These are the activations of a small neural network, seen along a few directions. Each row is one input.
In each table, some parts of the input vary, and every possible input appears once, in random order.
Descriptions start from the smaller parts, as in this example, which fits no table here: ring(8) and (point or line(9) or (values(2) and line(6))).
Shared parts are said once, and a part with two or three values counts as separate values.
In the rows, zero is written as 128.

Other details of the inputs shift rows strongly along three fixed directions, in all tables alike. That doesn't count.

Table:
R1: [ 95 146 138 143 141 124  38 123  66 120 195]
R2: [ 98 173 181  75  93 148 182 147 188 154 135]
R3: [ 93 153 129 139 154 116  44 136  61 127 189]
R4: [198 125 161 100  89  74 112 123 127 139  93]
R5: [125 143 111 201 112  86 106 124  79 123  68]
R6: [126 141 158 106  92 126 168 154 212 164 155]
R7: [ 90 107 107 141 151 154 151 109 139 120 164]
R8: [211 116 152 102  72  90 115 119 133 128  79]
R9: [105 108  87 143 147 159 161 112 139 112 137]
R10: [ 68 125 105 168 152 132 159 130 154 122 122]
R11: [ 99 118 106 140 166 166 160 129 131 113 135]
R12: [ 66 113 130 133 167 169 134 131 128 130 193]
R13: [155 117 157  75 111 157 177 157 190 131 140]
R14: [114 118  83 143 165 141 178 118 137 114 113]
R15: [118 140 164  94 107 124 162 160 216 153 141]
R16: [ 75 155 102 162 149 163 163 112 146 164 100]
R17: [130  76  90 162 145 139 199  88 142 122  62]
R18: [122  89  85 150 147 157 182 110 135 120  84]
R19: [101 161 128 133 156 121  48 144  65 123 184]
R20: [136 119 102 153 130  95  86 107  73 129 103]
R21: [135 135 122 161 140 107  78 101  73 110 119]
R22: [212 122 139  94  78  85 120 134 131 135  72]
R23: [205 133 175 100  96 100 116 136 127 125  79]
R24: [183 155 171  88  94 109  85 149 125 119 141]
R25: [ 92 149 152 137 150 135  35 145  58 127 193]
R26: [190 150 175  95  96 101  96 136 129 118 128]
R27: [171 100  77 169 121  85 117  90  78 123  34]
R28: [100  94 102 139 147 162 163 120 134 127 129]
R29: [124 110  84 149 149 152 174 106 141 105 109]
R30: [106 151 166  45 122 163 129 190 181 141 246]
Each input here is: values(2) or line(4) or (values(3) and ring(8)).
Question: Start at R13 and move only the ring(8) part, one step at a time. The first step leads to R11. Which rows follow, in order?
Answer: R23, R25, R12, R17, R28, R18
Question: Change only the values(3) part in R11. List by row number the other rows that result.
Answer: R14, R24
Question: Change only the values(3) part in R3. List by row number the other rows that result.
Answer: R21, R25

Table:
R31: [ 94 110  77 181 172 138 116 108  91 106 133]
R32: [109 103  98 132 161 151 199 118 175 111 144]
R33: [184 132 121 166  92  68 117 107  99 131   5]
R34: [ 96 122 108 117 173 191 198 129 151 120 146]
R35: [ 91 118  76 199 157 120 151  97 103 125  61]
R36: [163 117 129 134 113  96  79 114  78 120 108]
R37: [138 162 137 145 101  97  67 133  87 140 103]
R38: [192 106 136  90 101 107 166 129 169 127  97]
R39: [170 135 158  76 107 147 155 134 158 131 106]
R40: [150 143 137 119 122 137  69 132  70 123 105]
R41: [181 111 159  99 100 109 162 123 167 119 116]
R42: [170 111 149  84 102 124 143 146 165 131 139]
R43: [139 157 134 149 102  94  79 133  92 137  90]
R44: [110  85 100 130 148 160 199 115 168 120 140]
R45: [178 119 155  95 105 106 159 126 168 118 121]
R46: [ 78 171 194  77 118 147  79 183 154 162 245]
R47: [ 98 167 162 129 120 112  38 157  85 149 171]
R48: [ 89 109  74 168 172 135 119 100  82 110 140]
R49: [115 162 181  86 102 134 108 164 164 158 189]
R50: [109  93 106 139 152 157 200 113 173 112 140]
R51: [ 32 157  96 173 168 159  86 129  89 137 188]
Question: What do these inputs look like to the network?
Answer: values(3) or ring(8) or (values(2) and ring(5))
Question: Change only the ring(5) part in R50. List by row number the other rows that result.
Answer: R31, R32, R41, R45

Table:
R52: [157 109 142 103 116 143 159 133 152 118 117]
R53: [133 150 159 113 122 135 157 137 161 130 117]
R54: [132 141 157 124 117 116 158 133 170 130 123]
R55: [160 131 127 158 102  79  70 107  82 136  65]
R56: [139 152 141 120 127 116  36 131  53 125 153]
R57: [ 46 121  41 216 183 135 137  96  83 116 107]
R58: [159 129 130 161 104  75  75 117  77 142  64]
R59: [163 136 130 151 109  94  77 120  69 142  54]
R60: [110 157 142 123 136 110   9 153  59 126 211]
R61: [110 148 157  72 138 159 103 166 141 131 225]
R62: [132 144 138 102 112 134 155 146 158 138 120]
R63: [118 121 159  96 118 141 122 156 153 124 197]
R64: [205  89 119 124 108 117 215  86 162 115  18]
R65: [119 133 159  85 123 134 120 145 152 132 206]
R66: [150 111 135 107 119 122 147 142 162 122 143]
R67: [178 105 121 111 120 129 175 126 158 117  82]
R68: [ 24 119  64 165 193 207 211 115 164 127 171]
R69: [136 133 139 118 105 122 151 135 170 141 133]
R70: [ 49 117  51 205 191 164 131  87  77 122 102]
R71: [139 113 148 105 117 129 152 127 158 125 151]
Question: What do these inputs look like to the network?
Answer: values(2) and (point or line(4) or ring(5))
Question: Changing only the values(2) part turns R54 into R53. The same change can be made to R55. Which row results?
Answer: R70
Question: Change only the values(2) part in R56. List by row number the other rows that result.
Answer: R65
Question: Start at R56 and move only the ring(5) part, one step at a time. The first step leads to R61. Which rows follow, in order?
Answer: R67, R52, R64
